A small network was shown many inputs. Here are its activations along a few directions, one row for each input.
Each table varies a few parts of the input and shows all the possible inputs, shuffled.
Descriptions start from the smaller parts, as in this example, which fits no table here: one of 2 separate values, together with either a single point or one of 11 places along a line or (one of 6 places along a line, together with one of 8 places around a ring).
Shared parts are said once, and a part with two or three values counts as separate values.

Other details of the inputs vary at random and push rows far along two fixed directions, the same in every table; ignore that.

Rows:
x1: [-10 -27  -8  19 -11  -4 -16  -9  -1   0 -31 -12   3]
x2: [ -4  15   8 -19   3  11  15  13  22  20 -18  -1 -16]
x3: [ 21 -16 -11 -14  17  12 -21 -44 -10 -29  61   8   8]
x4: [ -2   5   5 -14  12   4  -3  -4  15  -1   9  13  -9]
x5: [  9   0   4 -13  25  10 -14 -33  -1 -32  50  21   3]
x6: [ 10  13   8 -15 -12   5  12  19  13  32  -8   5   0]
x7: [  8   6   2 -15 -10  -6   8   7   2  14   9   5   2]
x8: [ -1  33  22 -15  -4   5  20  22  12  15 -11   6  -2]
x9: [-18 -11  -1   3 -10 -13   1  -3   2   0 -38 -19  -6]
x10: [15  7 -8 -7 -2  2 11 13 -4  9 16 -1 -2]
x11: [-18 -49 -17  35 -14 -12 -22 -19 -25 -27 -36 -30   8]
x12: [-21 -55 -20  39  -8 -20 -33 -32 -27 -36 -18 -15  13]
x13: [ 15  -8  -4   8  27   8 -27 -31 -24 -39  84  37  17]
x14: [-25 -14  10  29  -7 -10 -12  11 -16 -11 -35   0  11]
x15: [-35 -38   4  46  -9 -14 -25   5 -27 -19 -40   0  14]
x16: [-14 -25   5  22  -8  -3 -13  -6 -31 -17 -19 -14  15]
x17: [  9  12 -10  -7  -1   5   8   9  22  23 -10  -2 -11]
x18: [  1  13  11 -21   0   8  19  18  -1   9   6  -1  -7]
x19: [ -2  22  -1  -6   0   0  11  16  28  20 -12   3 -17]
x20: [  0  14  -7 -11   0   5  20  13  14   9  -8 -16 -18]
x21: [  8  18  11 -14 -15  -4  10  22  18  32 -14   7  -1]
x22: [  2  19   2  -9  -5   4  24  29   3  17  -1  -6 -10]
x23: [ 22 -12 -13  -5  20   6 -12 -13 -13  -8  67  25   9]
x24: [ -4   0   1 -18  12   9   9   0  11   4   5  -1 -10]
x25: [  7  14   2 -16  -9  -3   6   5  29  24 -15   0  -9]
x26: [  4  16  15 -12   5   8  11   3  -5  -6  16   9   2]
x27: [ -8 -21  -6  23 -12  -8 -12 -22 -11 -21 -27 -21   9]
x28: [-1  5 -1 -1  4  5 10 18  0 13 14  6 -2]
x29: [  9  29  -2  -5  -6  -2  15   6  24  15 -17  -7  -8]
x30: [10 18 -3 -3 -9  4 15 19 -1 17 -6 -8 -1]
x31: [  1  10  11 -14   5  13   9   6  -9  -3  16   4   1]
x32: [  3  24  -4 -13   3  11  19   8  15   8   0 -12 -15]
x33: [ -8 -13   2  18 -21  -5  -1   8 -16   1 -34 -21  11]
x34: [ 15 -26  -2 -12  25   1 -29 -39 -30 -35  84  33  15]
x35: [-23 -41   6  48  -7 -14 -33 -19 -39 -36 -25  -5  26]
x36: [  3  21  19 -15  -5  -2   8  15  11  19 -10   9   3]
x37: [ 22   2  -6   3  15   2 -16 -20 -13 -19  58  27  15]
x38: [-17  -4   1  34 -11  -6   2  13 -19 -11 -29 -12   6]
x39: [ 2 16  1 -3  0  9 12 14 -5  4 13 -1 -1]
x40: [ 11   5   4 -18  -6   2  12  13   8  25   8   2   2]
x41: [-24 -43 -21  57 -10 -21 -32 -10 -15 -20 -46 -13   7]
x42: [ -4  16   6 -19   2  12  18   5  11   4 -14 -14 -12]
x43: [ 14 -17   4 -16  20   8 -14 -20 -16 -10  59  23  11]
x44: [ 21 -23 -14 -18  22   8 -19 -37  -2 -17  64  16   6]
x45: [  5  19   8 -26  -1   9  17   0  14  13 -12 -17 -10]
x46: [ -6   6   1 -19   7   1   9  -3   9  -2   5   1 -12]
x47: [ -31   -1   -1   44  -39  -24   10   50    5   35 -107  -28    1]
x48: [ 19 -15   0  -2  13   0 -30 -28 -14 -23  62  32  20]
x49: [ -3   8  11 -17   4   7  15  19   3  16   6   6  -3]
x50: [ 2 24  7 -2  1  0  7 20  9 12  7 15 -2]
x51: [  6   8 -13  -8   0   0  14  10  20  22 -11 -11 -11]
x52: [-33 -47   1  48  -6  -5 -28   0 -36 -23 -33  -3  16]
x53: [-1 19  6 -1 -2 -1  8 26 11 20  0 13 -6]
x54: [  5  22 -12 -15  -8  -7  22  13  24  24 -16 -11 -17]
x55: [-34 -33  -1  42  -4 -13 -24 -10 -15 -29 -48 -11   7]
x56: [  7  23   6 -16 -11  -3  11   6  31  22 -22  -4  -6]
x57: [ -4  15  -5 -10   2   5  21  18  23  23 -13 -10 -17]
x58: [  7  24  14 -21   1   3  11  -6  21   8  -8  -2  -5]
x59: [ 12  22   6 -17  -7   1  10  -6  24  11  -6  -4  -3]
x60: [  7  25  -4 -11 -12  -7  23  29  11  29 -10  -1  -8]
x61: [ 16 -21  -7 -20  24   9 -18 -41 -14 -31  60   8   1]
x62: [  6  11   9 -17   6   0  -3 -11  17   1   4   7  -3]
x63: [  1  25   0  -6   5   1   9   8  25   9  -3   5 -12]
x64: [ 11  27  -5  -7  -6   0  19   4  18  12 -15 -14 -10]
x65: [-15 -39 -14  59 -10 -14 -26 -12 -43 -35 -22 -11  22]
x66: [  5  20  11 -19  -2   3  16  -5  15   6 -16 -13  -8]
x67: [ 13   2   2 -16  -8   2  10   8  -3  11  10  -4   1]
x68: [  8  15  16 -14  -2   4   9   0  -4   3   7   2   5]
x69: [ 10 -12  -5 -22  26  13  -8 -28  -9 -29  55  10  -5]
x70: [-27 -47  -7  32  -4 -11 -19 -13 -19 -15 -43 -24   6]
x71: [ 0 19  0 -8 -2 -3 17 22  4 14 10  7 -8]
x72: [-19 -13  -2  32  -9  -3  -4  21 -12   7 -31  -4   2]
x73: [  8  -6 -16  -9  23   3 -10 -26  -3 -23  60  17  -6]
x74: [ -8 -20 -20  29  -6  -4 -12 -11 -14 -17 -25 -24   3]
x75: [ 18 -30  -6 -13  33  13 -36 -50 -13 -32  75  29   8]
x76: [-23 -58  -2  47  -3  -9 -40 -17 -42 -28 -17   0  23]
x77: [10 15 -1  4 -2 -5 -1 12  5 10  7 13  5]
x78: [-21 -17   4  18 -11 -13 -11   0   4   3 -53 -13  -2]
x79: [13  4 -6  0  1  5 -1 10  1 15 17 15  3]
x80: [11 14 -8 -2  4 -4 -2 -4 19  4  6  7 -4]
x81: [  5  13  16 -16  -1  -1   2  12   8  20   2  15   0]
x82: [ 10  28  15 -14 -15  -1  17  15  15  23 -11   1   4]
x83: [-31 -32 -12  60  -7 -14 -24 -13 -21 -35 -45 -19   8]
x84: [  7   3   9 -19  -2   4  10   6  -7   7   8  -3   0]
x85: [  1   4  -7  -2   9   9   2   2  13   6   8   6 -12]
x86: [  5  19  -3  -4   7   6  12  -4  10  -6   9  -4 -10]
x87: [ 13  22  12 -14 -13   1  18  10   7  16  -5  -3   3]
x88: [ -3  23  11 -16   1   7  21   3  15   2 -17 -11 -12]
x89: [ 23 -10 -23 -13  20   8 -10 -28  -6 -21  59   7  -2]
x90: [ -8  12  10 -14  -3  -2  16  19   0  10  -4   4  -5]
Each input here is: one of 2 separate values, together with one of 5 places around a ring, together with one of 9 places around a ring.
Changing only the choice among 2 separate values turns x12 into x7. The same change can be made to x66. Which row results?
> x68
Changing only the choice among 2 separate values turns x72 into x85. The same change can be made to x40. Which row results?
> x44
A walk changes only the place on the ring of 9. It starts at x51 and steps to x54. List the rest of the walk in order.
> x89, x74, x64, x29, x80, x41, x17
Change only the place on the ring of 9 in x20. List by row number the other rows that result.
> x19, x32, x57, x63, x73, x83, x85, x86
Change only the choice among 2 separate values in x27. List by row number the other rows that result.
> x87
Change only the place on the ring of 5 in x8. List by row number the other rows that result.
> x13, x35, x37, x82

Rows:
x91: [ 11  56  35 -34 -22   8  41  51  22  51 -23   1  -1]
x92: [ -2 -72 -15  21   8  -6 -39 -62 -56 -64  31 -13  23]
x93: [-14 -69 -20  31  17   0 -35 -52 -60 -68  38 -14  16]
x94: [ 42  10   6 -42  19  14   2 -11 -18  -5 111  41  18]
x95: [ 10  36  23 -48  12  18  19  15  40  31  14  21 -13]
x96: [-35 -28 -11  38  -2 -13 -18 -23 -11 -36 -43 -25   0]
x97: [ -2  17   1  15 -26 -21  13  32  11  28 -37  -8   1]
x98: [-14 -14   1  36 -10 -21 -22  -1 -16 -16 -16   8  20]
x99: [-15 -23 -22  25  -1 -11 -10 -20  -6 -26 -17 -24  -8]
x100: [ 18 -56 -31  32  18  -2 -57 -49 -28 -30  64  28  25]
x101: [  4 -48  -9  -7  22   7 -27 -27 -34 -30  68  22  13]
x102: [  9  46 -11 -15  -8   9  41  47  43  55 -35 -18 -28]
x103: [-40 -53   6  40 -11  -6 -27   0 -31 -21 -49 -13  12]
x104: [-26 -36  -2  43 -12 -25 -33  -9 -16 -12 -43   2  16]
x105: [-14 -24 -24  37 -30 -12  -5  -6   8   4 -89 -52  -2]
x106: [-21 -16 -29  39 -18  -4   2   5   7   2 -72 -48  -9]
x107: [ -4  45  15 -40  -8   0  35  37  54  52 -36   5 -27]
x108: [  6  65  29 -33 -15  14  51  55  20  43 -22  -4 -14]
x109: [ 27  22   9 -48  43  29  -1 -46  14 -25  94  29  -7]
x110: [  7 -27  10   8  19   2 -40 -38 -21 -26  47  37  23]
x111: [-40 -40   4  49  -3  -5 -19   6 -41 -29 -47 -20  10]
x112: [ 18  61  10 -35   6   7  29  22  29  21  32  25 -15]
x113: [ 23  50   1 -53 -13  -2  40  11  54  40 -23 -22 -27]
x114: [-26 -30 -20  64 -17 -24 -17   7 -31 -26 -38 -14   6]
x115: [ 36  42  -4 -20  -7   7  21  24  32  45  23  13  -4]
x116: [ 35  14  13 -51  32  20 -10 -54  15 -25  77  24   1]
x117: [ 49  10 -20 -47  37  26  -8 -25  29  11 110  45 -11]
x118: [ 13 -30 -11  -7  33  12 -15 -25 -40 -38  87  22   9]
x119: [-17 -50 -19  41  32  -8 -50 -43 -38 -65  45  21  15]
x120: [ 11  36  -6 -28   9   1  28  25  30  27  14   4 -25]
x121: [-24  27  19  26 -21  -3  21  40   2  15 -70 -15  -2]
x122: [ -1  36  19 -21  11  14  23  22  23  17  -5   7 -14]
x123: [ 16  52  30 -62 -13  14  44  15  38  38 -30 -23 -19]
x124: [ 41  19   0 -60  35  12 -11 -57  23 -26  95  32  -5]
x125: [  8  35  27  -9 -11   3  15  25  16  24 -12  13   7]
x126: [-43 -16  10  30 -21  -3   8  10 -14  -7 -87 -49  -4]
x127: [-38 -33 -14  40 -25 -24  -7  20   3   9 -79 -25  -8]
x128: [-16  -9  -1  24 -17  -6  14  28 -34  -3 -26 -17   9]
x129: [ 18  41  20 -53 -18   3  45  44  22  66 -13  -1  -8]
x130: [-22 -47 -15  52 -19 -31 -32  -4 -21  -8 -45  -9  13]
x131: [-21 -11 -23  64 -29 -13   2  30 -11   9 -76 -31   0]
x132: [ 33  10  19 -44  22  17 -11 -18  -5   3  81  43  11]
What do these inputs look like to the network?
> one of 6 places along a line, together with either one of 2 separate values or one of 5 places around a ring
Changing only the place on the line of 6 turns x107 into x127. The same change can be made to x119. Which row results?
> x120
Change only the place on the line of 6 in x121. List by row number the other rows that result.
> x108, x112, x114, x128, x131
Change only the choice among 2 separate values in x105. List by row number the other rows that result.
> x106

Rows:
x133: [ 41  94  45 -91  18  28  46  31  55  49  71  54 -14]
x134: [ 15  25  16 -14  23   9 -14 -13  14  -7  56  45   7]
x135: [-14   5  19 -23 -22   0  24  16  14  29 -60 -29  -8]
x136: [  1   6  13 -13  31  16  -9 -22 -21 -47  74  32   4]
x137: [-16  52  24 -15 -18   5  59  70   7  39 -50 -21 -18]
x138: [-33 -14  -9  45   9 -11 -17  -9  -1 -31 -33  -5  -7]
x139: [ 14  10  16 -42  27  25   2 -33 -10 -36  65  13  -1]
x140: [-20  63  21 -10 -12   0  46  46  37  31 -62 -19 -28]
x141: [ -6  60  20 -13 -11  -4  29  43  63  56 -59   8 -21]
x142: [-17 -22  10   8  -7  -7 -16 -30  -2 -20 -38 -21   7]
x143: [  5 -19 -17   2 -24  -6  11   9  -3  19 -29 -35  -1]
x144: [-41 -31  -2  48  -1  -7 -14   6 -35 -33 -31 -12   4]
x145: [ 35  28  13 -40  -7   4  17  17   7  39  36  22   6]
x146: [-19  31  31   4 -28  -4  35  68   4  48 -66  -9   3]
x147: [-11  -9 -36  40  -3  -9   1  14  -4  -6 -15 -15 -10]
x148: [  6 -27 -14  -2  42  11 -35 -67  -8 -59  62  15  -1]
x149: [ -8   2 -25  30 -13  -5  19  37 -10   9 -20 -20 -10]
x150: [ 28 -12   1 -21  35   2 -46 -57  14 -26  82  56  11]
x151: [-21 -25  21   0 -12  -3  -8 -20 -16 -20 -38 -20  13]
x152: [-19 -21 -31  46  12 -11 -20 -12  -6 -32  -3  -3  -6]
x153: [ -9  19 -16  -1 -10  -1  26  14  33  20 -62 -39 -27]
x154: [ 30  20   5 -47  42  27  -6 -51   5 -38  96  24  -8]
x155: [ -4   8  -9 -11 -19  -9  17   5  41  32 -65 -33 -17]
x156: [  67   68  -10 -103   12   23   48    1   70   62   76   13  -31]
x157: [-31 -48   9  56 -14 -25 -49 -26 -25 -31 -53  -3  25]
x158: [ 16 -40 -46  16  23   7 -27 -48 -24 -45  62  -4   0]
x159: [-15 -52 -37  77  -8 -20 -45  -8 -27 -23 -10   5  17]
x160: [ 62  40 -19 -74  28  33  33  -8  18  15 114  15 -21]
x161: [ -8  40  24 -33 -19  11  58  49   7  38 -58 -40 -17]
x162: [-16 -31  15   4 -17  -5   2   1 -31  -6 -38 -28  14]
x163: [-17 -54 -28  77 -17 -19 -34  11 -41 -16 -20  -4  23]
x164: [ 22 -23  17 -18  18   3 -29 -25 -36 -19  77  40  29]
x165: [ -9  42  44 -30 -31  -4  29  40  29  49 -71  -4  -1]
x166: [-29 -30 -14  58 -10 -11  -3  16 -48 -27 -24 -20  10]
x167: [-12 -46 -20  46  -7 -24 -47 -24  -4 -15 -31   4  15]
x168: [ 26  -4  -3   1  18   8 -15  -7 -25 -10  85  42  20]
x169: [-11  22  28 -15 -29  -9  18  38  22  51 -68  -7  -2]
x170: [-10 -63 -24  60 -25 -25 -39  -3 -40 -12 -29 -10  26]
x171: [-35 -36   7  54 -10 -12 -29   9 -30 -16 -36   6  18]
x172: [-13  38  19 -32 -16  11  50  38  24  37 -62 -36 -26]
x173: [-10 -18   1   0   1  -7 -16 -33  18 -12 -30 -12  -3]
x174: [ 60  46  11 -95  16  26  40  -5  24  34  95  19  -9]
x175: [  2 -24 -23  29 -20 -20 -21   2   3  17 -31  -4   7]
x176: [  8 -34 -28  37  27  -7 -54 -40  -9 -36  61  41  15]
x177: [ 15 -37 -19   4  25  14 -18 -42 -53 -51  79   2  14]
What do these inputs look like to the network?
> one of 5 places around a ring, together with one of 9 places around a ring
Changing only the place on the ring of 5 turns x165 into x151. The same change can be made to x169. Which row results?
> x135
Changing only the place on the ring of 5 turns x155 into x153. The same change can be made to x173. Which row results?
> x148
Change only the place on the ring of 9 in x141. List by row number the other rows that result.
> x133, x134, x146, x159, x163, x168, x171, x176
